A small network was shown many inputs. Here are its activations along a few directions, one row for each input.
Each table varies a few parts of the input and shows all the possible inputs, shuffled.
A made-up example of a description, with smaller parts first: line(6) and (point or (values(2) and ring(5)) or ring(11)).
Shared parts are said once, and a part with two or three values counts as separate values.
In the rows, 128 means zero.

Other details of the inputs shift rows strongly along three fixed directions, in all tables alike. That doesn't count.

Table:
r1: [ 95  79 126 182 170 136 122 157 148 173  77 167 146]
r2: [106 176 182 108 142 122 110  94 125  95 174 113 159]
r3: [ 82 161 171 142 135  84 107 112 111 108 153 143 174]
r4: [154 102  99  73 128 146 134 111 131 146  79 132 111]
r5: [108 130  47 170 147 126 152 157 139 156  82 127 135]
r6: [147 111  73 136 118 116 140 166 139 144  98  92 107]
r7: [118 149 163 193 124 113 120 110 145  99 169 136 149]
r8: [114 111  68 150 140  98  88 185 137 134 114 165 159]
r9: [131 132 143 160 133 119 142 119 126 132 127 138  90]
r10: [147  87 139 125 129 107  85  95 169 118 115 169 136]
r11: [149 113 173  74 127 139 117  67 131 115 116 152 120]
r12: [146 166 129 155  99 152 183 175  76 141 141  52  82]
r13: [100 161 142 169 137 129 104 139 111 118 140 121 191]
r14: [162 105  69  91 116 145 146 119 162 136 107 107 121]
r15: [119 169 166 193 107 119 164 126 118  93 179  94 132]
r16: [156  93 104  88 130 133 144  98 147 144  85 143  85]
r17: [134 131 158 108 123 111 127 114 113  89 163 108 129]
r18: [109 169 134 189 129 130 178 133 111 122 146 107 110]
r19: [149 183 208  88 116 146 131 127  99  97 178  99 102]
r20: [129  95 112 103 136 126  90 114 138 133  78 161 174]
r21: [171 126  83 161 110 163 194 136 122 137 152  96  53]
r22: [116 123  56 164 147 108 135 179 126 163  74 118 114]
r23: [158 103 104  71  96 125 138 109 144 137 123 110 111]
r24: [140 122 103 187 109 119 160 149 110 138 151 124  84]
r25: [122 113  86  91 156 121  84 108 157 129 106 149 168]
r26: [121 128 143 156 107 126 133 119 106 135 125 145 145]
r27: [124 167 165 159 124 129 118 175 103 111 147 118 145]
r28: [172 113 155 117 106 159 148 102 120 136 124 128  87]
r29: [153  95 112 147 128 121 127 118 136 124 126 149  96]
r30: [ 93 131 144 215 152  82  97 134 128 115 130 174 153]
r31: [124  89  89 182 133  91 114 142 155 130  83 157 149]
r32: [ 80 163 147 191 145  84 125 151 106 111 129 124 157]
r33: [152 162 140 147 104 121 152 185 120 110 161  78  92]
r34: [164 147 151  43  94 141 159 103 101 125 177  69  71]
r35: [114 164 159 117 117 111 136 124 101 126 162  99 117]
r36: [148  94 121  37 123 206 180 169 147 162 109  71  42]
r37: [128  88 109 122 145 102 102 101 149 126  90 175 139]
r38: [116 118  64 161 142 109 101 153 160 134  99 130 175]
r39: [113 142 188 147 111 100 125  99 102  86 190 133 142]
r40: [172 103 101  95 105 140 155 102 133 159 126 134  58]
r41: [ 69 159 124 198 145  90  92 163  98 136 116 146 190]
r42: [111 146 119 245 124  99 177 180  90 113 150 106 107]
r43: [145 113 120 113 138 140 118  80 153 127 133 159 118]
r44: [105  77 153  40 145 172 115 113 157 144 101 108 118]
r45: [145 114 107  97 107 111 119 128 137 135 129 110 128]
r46: [126 121 105  96 137 105  84 144 142 131 119 162 152]
r47: [128  90  92 170 121  99  97 127 160 146 103 173 141]
r48: [141 139  64 131 136 143 142 175 141 143 116 118 110]
r49: [143 171 192  74  94 146 165  91  83 115 179  85  98]
r50: [140 116  54 140 128 139 158 146 132 133 118 110 119]
r51: [ 74 134 197 155 158 126 134 146 111 128 136 114 174]
r52: [120 120 124  84 150 137  89  80 146 120 104 166 184]
r53: [ 72 116 179 131 174 122  92 142 130 135 116 131 191]
r54: [128 147 114 134 140 130 107 157 137 102 159 128 148]
r55: [142 166 181 128 117 152 166  85 123 112 179 107  84]
r56: [ 97 154 163 224 141 107 120 140 103 122 128 154 140]
r57: [133  78 183  35 121 192 174  85 146 135 125  96  65]
r58: [ 88 126 197 175 151 136 163 146 110 135 137 115 139]
r59: [133 187 166 168 107 161 202 122  85 117 172  79  88]
r60: [146 120  92  90 140 129 112 154 150 144  91 141 103]
r61: [124 153 195  78 143 104  71 112 135  81 169 148 156]
r62: [114 116  85 146 139 137 109 130 138 139  88 154 186]
r63: [144 127 157  59 112 118 102  92 118 104 175 111 130]
r64: [120 104  54 163 146 100 110 175 128 136  93 128 141]
r65: [163 110 118  90 128 173 130  73 149 145 110 155 101]
r66: [103 154 176 180 125 114 117 111 104 125 150 158 140]
r67: [122 108 101 117 141 102 112 124 134 127 100 143 141]
r68: [146 126 140 115 112 131 148  98 127 146 137 135  77]
r69: [148 151  46 186 114 142 176 219 138 148 120  81  94]
r70: [111 112  62 186 129 106 157 156 125 170  79 147 111]
r71: [135 196 144 145 119 163 166 167 100 120 167  82 100]
r72: [144 108 155  65 115 118 121  65 135 119 140 151 117]
r73: [113 141 154 184 104  92 142 131 118 111 159 121 137]
r74: [141 118 142  34 134 136  65  99 148 130 112 176 157]
r75: [134 124 134 128 116 105 128 129 136 109 130 108 136]
r76: [119 109  89  97 152 121  98  99 158 125 105 157 168]
r77: [131 100  76 154 140 128 132 119 145 124 115 151 140]
r78: [133  97 135 131 132 125 103 104 134 128  91 171 158]
r79: [ 99 142 168 130 125  88  94 108 112  87 179 139 178]
r80: [164 108 179  16 134 189 150 131 141 146 134  93  82]
r81: [126  99  98 113 150 123 106  85 161 125 102 174 156]
r82: [149 121 135  54 136 160  71 105 160 118 118 162 174]
r83: [126 151 150 198 100 136 162 144  91 142 151 121 108]
r84: [ 92 177 169 148 148 124  96 114 113 103 153 131 188]
r85: [134 121  64 128 113 119 166 152 115 157 107 107  96]
r86: [121 115  57 168 113 129 148 172 109 171  78 129 141]
r87: [147 118  82 159 116 164 172 133 124 153  96 124 116]
r88: [151 137  86 122 117 132 172 164 104 147 123  70  65]
r89: [134 175 123 171  87 147 197 183  64 152 154  51  87]
r90: [160 124 122  72 105 126 109 141 151 126 141 121 118]
r91: [140 115 121  76 139 133  96 110 129 136  94 135 135]
r92: [135 129 142 122 111 135 150 101 108 142 122 138 109]
r93: [ 86 170 162 179 126 106  85 175 102 113 149 149 195]
r94: [ 85  69 170 113 157 153 100 107 169 139 102 164 134]
r95: [118 107  69 129 157 117  84 132 150 122 114 147 179]
r96: [108  76 110  79 140 174 163 144 148 160  82  98  96]
r97: [145 122 177  99 125 157  92  58 144 111 143 168 157]
r98: [154 122  82  71 122 139 131 151 141 159 104 131  90]
r99: [143 183 207  51 125 151 119  92 133  86 195 106 119]
r100: [113 157 213 107 142  94  57 118 125  55 195 151 179]
Description of these inputs: line(5) and (values(2) or (values(3) and line(6))).
The inputs of r21 and r54 match in every part but the line(5) part. If r9 is changed in the same way as r21 into r54, which row does it become? -> r60
The inputs of r20 and r12 match in every part but the line(5) part. If r3 is changed in the same way as r20 into r12, which row does it become? -> r35
The inputs of r80 and r53 match in every part but the line(5) part. If r69 is changed in the same way as r80 into r53, which row does it become? -> r38
Which other rows does r70 become when the values(3) part takes its other values? List them by row number. -> r16, r18
Which other rows does r80 become when the values(2) part takes its other values? List them by row number. -> r36
A walk changes only the line(5) part. It starts at r36 and steps to r44. List the rest of the walk in order. -> r96, r57, r94
A walk changes only the line(6) part. It starts at r75 and steps to r17. List the rest of the walk in order. -> r67, r32, r4, r20
A walk changes only the line(6) part. It starts at r87 and steps to r59. List the rest of the walk in order. -> r18, r81, r77, r15
Which other rows does r51 become when the values(2) part takes its other values? List them by row number. -> r96
Which other rows does r52 become when the values(3) part takes its other values? List them by row number. -> r4, r49

Table:
r101: [102 152 142 190 133 120 144 134 107 127 121 129 153]
r102: [138 156 103 198 119 124 158 154 113 130 131 114 110]
r103: [112  73 125 177 143 115 111 132 156 143  94 179 127]
r104: [107 162 146 180 135 115 128 170 123 102 163 104 154]
r105: [176 108  72 104 113 162 174 111 144 141 124 107  75]
r106: [165 134 174  70 100 148 140  77 107 117 161 120  99]
r107: [148 121 160  61 132 149 107  56 139 117 140 158 135]
r108: [152 135 128 122 108 150 162 110 115 143 130 107 102]
r109: [145 102 128  31 138 174 129  97 152 139 104 119 116]
r110: [124 100 127 177 137 147 165 132 145 144 119 137  82]
r111: [132 138 114 164 121  96 130 135 117 123 132 131 115]
r112: [174 145 138  72 113 163 157 130 129 120 150  81  75]
r113: [153 124 114 109 105 138 186 121 103 151 116  92  69]
r114: [142  95  91  80 123 149 128 143 137 160  93 118 116]
r115: [103 175 145 177 140 126 137 165 115 106 163 100 133]
r116: [101 165 190 128 131 103 116 142  96 104 170 112 141]
r117: [108  93 121  89 148 126  85 126 146 135  83 153 172]
r118: [161  93 108  73 109 148 134  88 132 151 104 133 107]
r119: [134 122 184  33 123 127 101  88 129 115 150 117 131]
r120: [132 109 103 121 136 117  80 100 157 132  98 187 172]
r121: [117 121 108 144 141 110  94 161 138 122 112 141 153]
r122: [116 148 147 139 126 102 128 155 121 103 165 100 132]
r123: [137 101  96 112 123 118  98 109 145 139 103 172 146]
r124: [116 168 211 118 119 146 150  79 101  95 180 104 129]
r125: [162 116  76  98 118 134 154 164 132 149 107  95  70]
r126: [112 100  91 141 147  90  88 119 133 144  84 186 164]
r127: [ 98 145 159 177 124 112 132 128 100 119 134 130 155]
r128: [139 151 126 176 110 118 151 142 104 120 146 110 106]
r129: [132 123  82 193 118 113 147 155 121 132 125 125 125]
r130: [ 97 127 152 142 135  85  88  98 122 121 126 162 176]
r131: [ 98 156 113 176 146 136 143 179 113 137 128 114 135]
r132: [125 157 170 112 120 146 143 133 112 123 155  89 124]
r133: [127  80 148 145 144 130 110 102 164 133 105 177 124]
r134: [130 159 161 116 119 158 174 148 105 126 143  72 102]
r135: [133 121  74 139 138 146 148 163 146 137 119 104 116]
r136: [138 124  75 141 120 146 163 190 108 163 102  97  91]
r137: [106 176 183 151 132 129 126 151 102 106 166 109 148]
r138: [ 89 154 140 167 132 109 154 180  95 132 130  90 125]
r139: [153 102 133  74 120 109 104  76 147 109 140 147 128]
r140: [125 102  88  93 144 154 121 131 150 156  91 130 134]
r141: [111 140 150 131 138 118  91  88 141 107 146 170 173]
r142: [100 153 113 161 140 131 127 166 130 127 136 122 146]
r143: [178 118  77 104 115 163 168 111 139 144 116 111  68]
r144: [113 118 135 127 139 109  88 139 144 105 139 139 170]
r145: [114 106  97 134 143 131 109 102 144 147  94 162 159]
r146: [125 109  94 163 142 107  96 120 155 121 107 170 174]
r147: [139  72 161 101 133 118 115  86 158 131 118 166  98]
r148: [127 133  87 146 118 131 144 187 121 147 117 106 115]
r149: [152 168 237  70 110 143 120  51 107  85 197 124 129]
r150: [110 112 105 140 137  82  77 115 142 128 104 185 173]
r151: [ 92 160 176 132 132  90  92 141 118  99 165 132 166]
r152: [135 132  81 136 126 143 140 175 137 150 108 115 117]
What is each input in this table made of? -> line(4) and (point or (values(2) and line(6)))
The inputs of r105 and r146 match in every part but the line(4) part. If r142 is changed in the same way as r105 into r146, which row does it become? -> r152
The inputs of r147 and r103 match in every part but the line(4) part. If r150 is changed in the same way as r147 into r103, which row does it become? -> r123
Which other rows does r135 become when the line(4) part takes its other values? List them by row number. -> r104, r122, r144
A walk changes only the line(6) part. It starts at r117 and steps to r114. List the rest of the walk in order. -> r136, r148, r121, r144
Which other rows does r136 become when the values(2) part takes its other values? List them by row number. -> r106

Table:
r153: [168  96  93  97 114 164 171 112 134 152 106 113  72]
r154: [113  92  66 176 139 104 114 162 142 156  70 161 142]
r155: [175 118  79  87 104 154 162 120 130 148 120  99  80]
r156: [117  96  66 172 149 110 119 145 146 154  67 161 140]
r157: [113  92  74 173 142 121 124 135 144 163  74 164 146]
r158: [ 84 175 219 112 141 113  86 110 106  85 172 125 194]
r159: [ 98 114 137  87 161 117  49 117 149 124 101 177 204]
r160: [112 161 158 192 130 113 149 143 106 113 152 115 120]
r161: [153 129 134 125 106 139 161 137 116 133 137 104  78]
r162: [159 108 166  37 126 142 109  54 154 113 139 147 110]
r163: [165 110 155  35 119 134 101  70 144 107 143 143 125]
r164: [107 102  61 150 157 118 100 187 154 149  72 145 163]
r165: [119 103  51 155 141 106 112 156 146 151  83 161 146]
r166: [172 102 101  99 110 165 168 113 135 160 107 120  74]
r167: [117  87 140 106 154 118  60  80 164 120 107 199 181]
r168: [137 150 127 102 122 156 156 154 108 137 130  87 105]
r169: [148 130 133 122 112 155 173 117 120 133 147 106  78]
r170: [168  95  96  91 112 165 173 109 133 154 114 109  66]
r171: [106 161 141 182 121 101 144 153  98 114 162 108 133]
r172: [ 97 167 153 171 135 119 132 185 111 113 159  93 142]
r173: [109 155 157 193 119 109 141 162 102 121 157 116 120]
r174: [ 99 158 232 146 132 111  97  78 118  82 178 153 178]
r175: [136 142 124 100 120 150 157 161 127 130 144  80  96]
r176: [108 155 158 197 128 125 152 142 105 112 157 119 126]
r177: [ 87 179 147 167 134 124 139 173  97 123 150  99 147]
r178: [111 161 160 192 130 113 145 145 106 116 156 117 119]
r179: [118 113 118 100 145 107  56  89 161 113 114 187 193]
r180: [ 90 108 134  87 162 110  49 110 150 125  97 176 211]
r181: [156 110  88  75 122 158 155 155 138 148 106  86  90]
r182: [114 173 134 190 119 113 144 148 101 111 156 105 142]
r183: [153 147 184  66 115 134 101  69 132  89 172 130 142]
r184: [147 125 132 122 105 134 163 133 115 137 140  99  78]
r185: [165 102  96  96 117 149 165 115 135 153 108 111  68]
r186: [110 163 141 184 120 103 147 153  97 111 157 106 134]
r187: [ 97  98  61 151 157 112 100 184 153 152  75 142 166]
r188: [157 106 172  42 118 153 116  47 151 119 139 150 119]
r189: [149 131 137 130 107 152 177 112 115 138 133 103  88]
r190: [154 147 184  64 114 135 101  71 131  94 176 130 138]
r191: [125 101  54 159 141 108 110 162 142 153  83 159 144]
r192: [103 158 156 190 119 106 143 155 105 117 158 116 122]
The inputs of r165 and r171 match in every part but one. If r177 is changed in the same way as r165 into r171, which row does it become? -> r180
What is each input in this table made of? -> ring(5) and (values(2) or line(6))
Which other rows does r173 become when the line(6) part takes its other values? List them by row number. -> r166, r167, r178, r190, r191
Which other rows does r164 become when the ring(5) part takes its other values? List them by row number. -> r172, r175, r181, r187
Which other rows agree with r153 in the ring(5) part? List them by row number. -> r154, r156, r158, r181, r182, r186, r189
Which other rows does r164 become when the values(2) part takes its other values? List them by row number. -> r168
